Each row below holds a small network's activations on one input, seen along a few directions.
In each table, some parts of the input vary, and every possible input appears once, in random order.
Descriptions start from the smaller parts, as in this example, which fits no table here: ring(8) and (point or (values(2) and line(4)) or ring(9)).
Shared parts are said once, and a part with two or three values counts as separate values.
(in the rows, 128 means zero)

Other details of the inputs shift rows strongly along two fixed directions, in all tables alike. That doesn't count.

Rows:
row 1: [128 147 143 153 179 112  52 112 107 118 181]
row 2: [ 45 151 186 162  90 142 100 186 184 206  35]
row 3: [175 179  47 139 176  99  76 130 191 124 198]
row 4: [100  34 219 140 119  97 104 128  72 172  61]
row 5: [ 87 146 149 107  33 116 151 155 182 214  80]
row 6: [189  68 122 111 199 109 141  75  41  60 195]
row 7: [136 143  90 144 188 145 135 101 120  54 185]
row 8: [123  68 207 131  73 121 197 114  89 163  73]
row 9: [149 135 103 155 170 113 129  82 130  83 210]
row 10: [131 201  52 156 183 144 104 127 191  82 195]
row 11: [140 213  66 118 121 139 100 205 228 188  87]
row 12: [140  49 170 134  88 139 162 119  69 117  52]
row 13: [128  66 124 117 163 113 143  42  56  43 222]
row 14: [124  80 132 108 145 114 149  59  66  67 198]
row 15: [165 197  39 148 181 142  76 128 170  76 194]
row 16: [ 75  82 174 124 179 115  93  68  51  79 201]
row 17: [163 236  94 125  92 123 101 182 215 201 128]
row 18: [178  72 131 144 152 110 128  68  62  71 179]
row 19: [163 178  27 137 203 129  76 138 180  82 187]
row 20: [139 125 136 129  58  96 128 175 193 228  43]
row 21: [157  48 184 135  79 109 159 100  67 138  83]
row 22: [142  92 132 129 196 154 170  78  48  30 181]
row 23: [ 79 157 141  94  55 154 158 175 170 183  61]
row 24: [158 125  74 126 180 129 110 130 130  86 145]
row 25: [124  58 199 138  81 115 193 104  82 147  87]
row 26: [103 210 109 163 213 115  50 118 166 113 231]
row 27: [191  87 134 122 178 122 141  65  31  54 201]
row 28: [131 221  70  95 158 127 110 121 168 111 235]
row 29: [184 146  96 132 167 116 113  95 100  85 204]
row 30: [156 205  72 126 114 102  94 181 227 201 124]
row 31: [185  77 132 107 180 110 146  94  53  82 174]
row 32: [ 78 145 175 154  86 140  73 188 163 202  31]
row 33: [144 232  76 129 104 151  99 192 216 177 100]
row 34: [ 98 150 143 141  71 146 163 173 181 182  49]
row 35: [148 236  79 124 108 153 102 196 210 172 106]
row 36: [145 216  67 113 129 140 103 206 220 178  98]
row 37: [ 35  51 210 123 115 143 121 115  63 121  79]
row 38: [103  60 191  96  70 122 185  97  71 143 102]
row 39: [111  70 196 124  91 153 203 133  79 130  53]
row 40: [ 87  60 177  94  83 153 187 114  70 119  75]
row 41: [107 197  39 121 169 145  93 119 183  76 211]
row 42: [110 147 158 148  46 111 155 159 199 219  60]
row 43: [128  69 210 125  79 122 201 116  80 156  80]
row 44: [134  37 164 118  99 130 170 141  79 137  35]
row 45: [109  77 117 106 163 145 151  72  60  35 176]
row 46: [ 73 128 164 144 102 128  73 201 178 215  18]
row 47: [139  55 174 129  84 143 169 127  65 124  49]
row 48: [105 215  49 107 155 150 106 139 184  99 193]
Each input here is: values(2) and line(4) and (point or line(5)).
Question: Changing only the line(4) part turns row 24 into row 45. The same change can be made to row 3. Which row results?
Answer: row 13
Question: Changing only the line(4) part turns row 1 into row 26. The same change can be made to row 27. Which row results?
Answer: row 8
Question: List by row number the other rows that have the line(4) part and the values(2) part in common with row 48.
Answer: row 23, row 37, row 40, row 41, row 45
Question: List by row number the other rows that have the line(4) part and the values(2) part in common with row 31.
Answer: row 3, row 4, row 6, row 20, row 30
Question: A walk changes only the line(5) part. It starts at row 28 and steps to row 38. List the rest of the walk in order.
Answer: row 5, row 14, row 13

Rows:
row 49: [146 160 119 125 189 127  87 112 104 100 189]
row 50: [163 111  77  95 134 153 169  87  80  40 176]
row 51: [ 99 107 102 104 180 147 142 104  86  52 168]
row 52: [126  82 182 119 130 139 140 138  73 138  78]
row 53: [174 156  97 128 160 114 172  94 136  97 212]
row 54: [190  59 126 131  85 128 161 126  94 120  59]
row 55: [133  64 143 141 146 125 119 130 103 121  82]
row 56: [ 88 167 161 148  73 139 137 177 194 192  65]
row 57: [126 154 113 144 195 153 127 109 116  69 186]
row 58: [ 88 193  79 115 133 133  89 129 183 128 189]
row 59: [ 64 152 134 108  60 138 130 175 194 186  68]
row 60: [ 90  53 223 150  74 131 172 104  75 148  74]
row 61: [177 166 123 114  53 142 149 181 159 189  52]
row 62: [117  71 209 127  89 121 133 127  72 167  80]
row 63: [119 195 118 126 124 139 103 200 183 190  80]
row 64: [116 205  88 149 177 149 119 149 172 110 159]
row 65: [119  20 193 142  92 115 139 135  87 149  34]
row 66: [148 156 118 123 193 131  92 126 103  89 185]
row 67: [179 213  63 138 126 155 145 137 175 102 163]
row 68: [113 203 110 156 147 123  95 115 167 122 198]
row 69: [139  63 142 145 158 112 105  96  84 102 124]
row 70: [ 93 193  68 107 154 151 104 146 186 115 165]
row 71: [139  54 146 148 155 108 103  90  72  97 143]
row 72: [141  57 128 142 181 124 124 116  72  81 111]
row 73: [134 160  82  90  98 112 167 129 183 152 159]
row 74: [ 93  81 205 147  87 134 165 112  97 148  72]
row 75: [202  78  93 124 174  89 148  84  97  88 185]
row 76: [173 185 113 107  93 102 145 166 189 209 121]
row 77: [ 72 181 109 111  86 135 109 154 201 175 111]
row 78: [117 166 114 154  93  97  65 162 206 200  99]
row 79: [ 74  75 172 111  79 120 144  97  93 131 113]
row 80: [144 118 148 127 175 113  96  87  59  88 197]
Question: Changing only one part turns row 69 into row 49. The same change can be made to row 72. Which row results?
Answer: row 63
Question: What is each input in this table made of?
Answer: line(4) and (values(2) or line(6))
Question: Which other rows does row 53 become when the values(2) part takes its other values? List them by row number.
Answer: row 67
Question: A walk changes only the line(4) part. It starts at row 54 and steps to row 61. List the rest of the walk in order.
Answer: row 67, row 50
